These are the activations of a small neural network, seen along a few directions. Each row is one input.
In each table, some parts of the input vary, and every possible input appears once, in random order.
A made-up example of a description, with smaller parts first: one of 8 places around a ring, together with either a single point or one of 9 places along a line or (one of 3 separate values, together with one of 6 places along a line).
Shared parts are said once, and a part with two or three values counts as separate values.

Other details of the inputs vary at random and push rows far along two fixed directions, the same in every table; ignore that.

A family of inputs:
R1: [ -3   8 -27 -52   6 -23 -20 -17  36  18 -19  26   9   7]
R2: [  0  41  21 -60  -9 -48 -13 -58  22 -16   3  73  40 -38]
R3: [-10  38 -34 -64  -4  20 -26 -30  15 -27 -11  -5  54  -5]
R4: [-27  37 -42 -12   5  37   3 -31   2 -24   3 -22  39  -4]
R5: [-17  -8 -67  43  36   8  19 -67  27  14  16  30   1   3]
R6: [-11 -48  -1  48  23  11  50  21 -30   3   8 -24 -29  16]
R7: [ 15  25   7 -20 -31 -32 -43 -22  34  -5 -15  30  11  -8]
R8: [ 26  -7  60 -29 -16   6 -10  71 -30 -12   5 -25 -18  14]
R9: [ -2  27   8 -33  -1 -21 -20 -52  34   7   9  61  34 -23]
R10: [  25   34   22 -109    4  -53  -21  -42   33   -6   -5   37   35  -25]
R11: [-14 -25  -6 107  -3  31  22  11 -33   9   5  -3 -36  -5]
R12: [-42  29 -72  32  19  50  17 -46   9 -25  13 -17  25   3]
R13: [ 11 -32   2  -4   7   4  16  35  -5  17  -6 -19 -11  18]
R14: [-19 -15  16  21  -6 -22  18  16 -21  -6 -16 -32 -33 -10]
R15: [ 44 -12  49 -41 -19  51  11  97 -70 -16  -5 -83  34   4]
R16: [-37   5 -24   1  -1 -31 -11 -35  28  -4 -20   8 -13 -15]
R17: [-38 -10 -64  23  30  -5   7 -52  43  13  -4  23  -4  15]
R18: [ -4  -4 -26  54  17  24  -3 -39  14  31  12  30   2  15]
R19: [ 34  22  72 -95 -32  11  12  71 -51 -40  -2 -62  44 -18]
R20: [  4 -38 -41  80  40  36  37  -6 -11  27  22 -10 -17  19]
R21: [-33 -11 -70  19  27  -1   0 -49  46  18  -5  24  -4  18]
R22: [ 35   9  86 -46 -47 -35 -12  44 -20 -21  -9   1   0 -34]
R23: [  6  29   4 -81 -30 -59 -42   1  21   0 -32  17   3  -4]
R24: [-43  -6 -78  47   4  -8 -19 -44  39  20  -9   8 -26  10]
R25: [ -7 -22   9  56   9  32  14  44 -24  -8  19 -20 -33  21]
R26: [ 19 -28  64 -44  -6 -30  35  50 -24 -14  -4 -29  -5  -3]
R27: [ -8  10 -39  37  15  20 -19 -55  34  36   8  40   8  13]
R28: [ 35  17 101 -93 -27 -34 -19  73 -27 -34   2 -13  -1 -12]
R29: [ 13 -49  42  40 -20   2  32  86 -54   6  -2 -69 -48   5]
R30: [ 19  13 -19 -52  19 -10 -25 -37  35  23  -8  30  18  -5]
R31: [ 33  -9  65 -41 -25   5 -13  76 -37  -9  -2 -24 -17  19]
R32: [ 10 -22  28  70 -14  12  15  41 -31   1   5 -14 -28 -10]
R33: [  0  30  13 -78   8 -53   2 -58  26 -19  -1  50  34 -34]
R34: [  9 -40 -43  71  36  42  23   0  -7  44  18 -15 -17  28]
R35: [ 32 -17  51  31 -33   0   1  54 -27   1   2 -21 -18  -4]
R36: [ 29  21  28 -29 -40 -26 -40   3  17   2 -23  17   7  -2]
R37: [-24  46  27 -70   1 -47 -33 -39  21 -48 -10  38  11 -28]
R38: [-37   0 -78  33   4 -16 -31 -46  37  18 -14  17 -20  19]
R39: [-27 -22 -22  88  27  41  14  12 -15  -8  17 -16 -37  21]
R40: [ -9  -7   4  61   5  68  67  54 -67 -26  26 -84   1   6]
R41: [ 22 -29  -8  80  16  54   7  15 -11  49  11 -10 -17  29]
R42: [-11  19 -18   8   6 -13  -5 -53  22   9  17  55  23 -16]
Description of these inputs: one of 6 places along a line, together with either a single point or one of 6 places around a ring.
The inputs of R24 and R29 match in every part but the place on the line of 6. If R28 is changed in the same way as R24 into R29, which row does it become?
> R25
The inputs of R18 and R42 match in every part but the place on the line of 6. If R21 is changed in the same way as R18 into R42, which row does it become?
> R26
Change only the place on the ring of 6 in R27. List by row number the other rows that result.
> R7, R8, R13, R34, R38
List by row number the other rows that have the place on the line of 6 in common with R41.
> R1, R15, R23, R30, R31, R36
Start at R15 and move only the place on the line of 6, one step at a time. The first step leads to R3. Which rows follow, in order?
> R19, R4, R12, R40

A family of inputs:
R43: [-22 -12  -4  28  17  17  22   1 -13  -4  12 -15 -13  -2]
R44: [  8 -39  36  18   6   1  17  50 -35   9  -3 -12 -22   7]
R45: [-22  33 -47 -31  -8 -18 -35 -49  49 -13 -18  19  23  -6]
R46: [-12  26 -23 -37 -10 -12 -26 -18  30 -18 -13   3  13  -5]
R47: [-11   8 -32 -27   3 -24 -39 -41  42  15 -12  44  -1 -11]
R48: [  9 -13  12  24  -2 -14   6   1  -9   4  -2  10 -17   0]
R49: [-16 -22 -49  40  22  12 -16 -12  19  29   0  16 -26  11]
R50: [-30   1 -47  43  12  11  10 -44  11  13  -4  13   1 -11]
R51: [ 17  42  23 -82 -14 -22 -20 -26  14  -8  -3  29  49 -30]
R52: [ 23  27  55 -73  -2  -8  -7  22 -13 -21   9  -2  32 -21]
R53: [-23   1 -19  30  14   4  15 -21   4 -20  18  10  -1  -2]
R54: [ 23 -11  40  30   6  36  27  50 -38  -6  19 -27   4   1]
R55: [  9 -13  23  31 -17  25   7  41 -41   3  -4 -39  -6   0]
R56: [ -2  17 -18   0  -8 -32 -27 -57  35   3  -5  37  -1 -14]
R57: [  7   1 -47  19   7  21   6 -20   8  17   1   0  10  11]
R58: [-22  -6 -30  38  11  12  16 -27  -1   4   5   3  -5  -6]
R59: [ -8  -6 -15  34  12 -13  -1 -26   9   3  -1  22 -17   7]
R60: [-18  41 -24 -38 -22 -18 -35 -58  37 -22 -12  45  24 -24]
R61: [ 25 -21  22  35   3   6   4  44 -19  13  18 -31 -38  10]
R62: [-20  -2 -51  33  26  37   5 -27   6  13  13   3  10  21]
R63: [-15  41  13 -78 -13 -25 -37 -14  14 -30 -16   6  21 -10]
R64: [  1  -8 -12  21  10  28  15  11 -20  14  12 -18  13  15]
R65: [  1   3 -18   7 -14   3  -6   9   8  -2 -15 -21   7   4]
R66: [-23  -3 -29  -1   4 -26 -20 -43  25  13 -18  44   7  -8]
R67: [-37  11 -47  29   5  21 -15 -31  12  -2  -7  -4  -3  14]
R68: [ -6 -22  24  15   6  13  44  45 -39  -6  14 -43 -19   7]
R69: [ -6  -2 -21  31  22   9 -10 -51  33  17   0  35  -8   7]
R70: [  19   34   14 -100  -10  -36  -23  -29   22  -10  -10   21   42  -16]
R71: [ 39   4  50 -39 -32 -36 -15  30 -10  10   3 -11 -11 -19]
R72: [ 14  11  28 -32  -6 -18 -16 -35  24   7  -7  31   6 -13]
R73: [-12  46   8 -73 -15 -50 -19 -54  34 -32  -3  48  37 -40]
R74: [-17  40 -21 -66  -9 -34 -44 -52  48 -17 -24  24  28 -14]
R75: [ -6   6 -55   2  19  21  -5 -37  21   5   6  12   8  11]
R76: [  1 -11  23  27  -7  31   7  44 -41  -5   0 -41 -15   5]
R77: [ 27  -8  39  25  -4  30  26  51 -39  -5  17 -23   8  -3]
R78: [-12 -26   1  19  18  -1   5   9  -7   5  -3  12 -18  14]
R79: [  5  19   7 -20  -3 -20 -23 -56  40  14 -11  43  14 -15]
R80: [-15  42 -21 -66 -12 -36 -43 -55  48 -11 -28  26  31 -18]
R81: [-12  -9 -16  46   8   3   0   9   9  20   0  19 -28  24]
R82: [ 11 -32  34  14  -9   9  16  48 -18  15   2  -9  -6  22]
R83: [ 12 -34  13  23  12  11   2  52 -20  18   5 -19 -34   9]
R84: [ 18   0 -18  -8   1  15   8   2  -4   6   4 -10  10   7]
R85: [-21   5 -33  39   6   2   9 -40  11  -2   5  22  10 -14]
R86: [-18  -6 -25  48  17   6  -2   4  14  16   3  21 -30  27]
R87: [-22   3 -54  16  16  -3   3 -49  30  10 -13  15   4  -4]
R88: [ -1 -18  22  17  -3   6  42  39 -35   4   5 -37 -10  -1]
R89: [ 30  -2  66 -60  -2   3  15  63 -43 -15   9 -35  20   3]
R90: [ 13  16  45 -78 -15 -25 -21  26  -1 -33 -14 -18  12  -9]
R91: [ 17 -11  -2  28  -6  -7  -7   9  -1  18  12  -8 -26   2]
R92: [-30  -4 -48   7  25   0   3 -42  30  -6   4   6  -4   6]
R93: [  40    7   82 -107  -25  -50   11   52  -24  -26  -17  -24   16  -32]
R94: [ 26 -19  40  32   2  -6  13  44 -26  -4  11 -28 -30  11]
R95: [ 23   3  44 -71  -7 -28  11  31 -10 -25  -1 -19   5 -13]
R96: [ -8 -23   3  17   2   9   4  13   7  14   5  10  -2  27]
R97: [-13  -2 -46  15  11   0   8 -30  21   1  -3   2   0   2]
R98: [-13   8 -23  38  27  35   4 -21  10  -6  21  11  12   7]
R99: [-34  12 -39  30  10  29 -17 -29   9  -9  -4   1 -10  10]
R100: [ 26 -17  15 -11   7  21  18  34 -28   5   8 -28   2  15]
R101: [  1  11  13 -12 -14 -27 -13  10  14  13  -8  31 -12   2]
R102: [  45   15   79 -110  -35  -53    9   47  -16  -24  -17  -18   21  -33]
R103: [ 27   5  64 -48 -35 -43  -4  52 -10   5 -11  10  -3 -12]
R104: [ 16  -1  12  31  -3  28  16  17 -22   3  13  -6  16  -6]
R105: [-15  -1 -15  27  -6  22  -2  10 -12   0  -5 -26  -4  11]
R106: [-27   9 -38  35   1  25 -16 -30   6   1  -7   3  -1   4]
R107: [ -3   0 -21  41  10  -8  -7 -29  17   4   9  13 -21   7]
R108: [ 12   1   1  20  11  31  14  14 -21   8  14 -10  14   1]
R109: [  8  -8 -10 -13  18  20   5   0  -6   1  10  -8   6  14]
R110: [-40   1 -47  32  19  10  19 -38  14   5   5   1  -5   5]
R111: [  6  -7  -9  41   0  -9  -3 -19   7   8   7   6 -17   3]
R112: [ 22 -10  28  24  11  40  25  46 -40   6  19 -30   4   5]
R113: [ 27 -23  21  34  -3   4   5  42 -20  16  16 -28 -36   6]
R114: [ 23 -22  37  29  12  20  14  20 -10  10   6  -9 -19  11]
R115: [-27  11 -38  33  -7  21 -10 -27  12 -12   0  19  -5   2]
R116: [  5 -20  30  30  -3   9  31  38 -37 -14  20 -25  -6  -6]
R117: [-16  51   7 -76 -25 -31 -41 -41  31 -41 -13  43  23 -27]
R118: [ -2  -6 -18  -3   9  -2  13  -6   9  -6  -1  -9  -3  -1]
R119: [ -5 -25 -36  42   4   8 -11  -3   7  33  -4  10 -21   6]
R120: [ 30 -13   9  -7  -4  16  17  26 -26  12   2 -23   9  10]
R121: [  5 -14  12  10  -3  16   5  37 -20  -4  -8 -39 -12  12]
R122: [  51   21   76 -123  -19  -28   -2   46  -19  -31    1  -16   25  -16]
R123: [  2 -12  10  23  13 -15   3   1  -5  -6   2   9 -22   9]
R124: [ -9 -20 -16  24  -9   5  -1  -9  13  25  -2  21   5  19]
R125: [ -4  -5 -16  33  -1 -15  -1 -28   6  12  -5  25 -12  -2]
R126: [  2 -20  29  20   1  12  35  39 -42  -2  13 -34 -14  -6]
R127: [ 11 -39  35  21  -1   0  18  49 -35  13  -6 -12 -20   5]
R128: [  1 -11  27  26 -13  32  15  53 -38 -25  14 -28 -22   9]
R129: [-11  -2 -41  33  12  29  10 -17  -4  22   7  -3  16  19]
R130: [-36   4 -53  39  13   7  19 -42  15  15  -6   5   2  -2]
R131: [ 10 -25  20  -1   4   3  33  40 -23  -3   2 -36 -14   2]
R132: [  19   13   73 -107  -41  -55  -21   15   13   -9  -14   27   33  -13]
R133: [-16  33 -24 -53  -7 -20 -35 -31  39 -27 -13  11  16  -5]
R134: [-27   2 -47  46   0  25  -6 -17   3  12 -10 -15   0  13]
What is each input in this table made of?
> one of 4 places along a line, together with either one of 2 separate values or one of 6 places around a ring or (one of 3 separate values, together with one of 5 places along a line)
The inputs of R63 and R105 match in every part but the place on the line of 4. If R122 is changed in the same way as R63 into R105, which row does it become?
> R84
The inputs of R59 and R123 match in every part but the place on the line of 4. If R126 is changed in the same way as R59 into R123, which row does it become?
> R43
The inputs of R55 and R99 match in every part but the place on the line of 4. If R103 is changed in the same way as R55 into R99, which row does it become?
> R86
Change only the place on the ring of 6 in R107. List by row number the other rows that result.
> R44, R49, R59, R81, R113
Change only the choice among 3 separate values in R98. List by row number the other rows that result.
> R53, R128
Change only the place on the line of 5 in R130. List by row number the other rows that result.
> R50, R85, R87, R102
Change only the choice among 2 separate values in R124. List by row number the other rows that result.
> R79
Start at R52 and move only the place on the line of 4, one step at a time. The first step leads to R112. Which rows follow, in order?
> R108, R51
Start at R128 and move only the place on the line of 4, one step at a time. The first step leads to R117. Which rows follow, in order?
> R115, R60
Change only the choice among 2 separate values in R72. List by row number the other rows that result.
> R132
Change only the place on the line of 5 in R58. List by row number the other rows that result.
> R73, R88, R93, R97
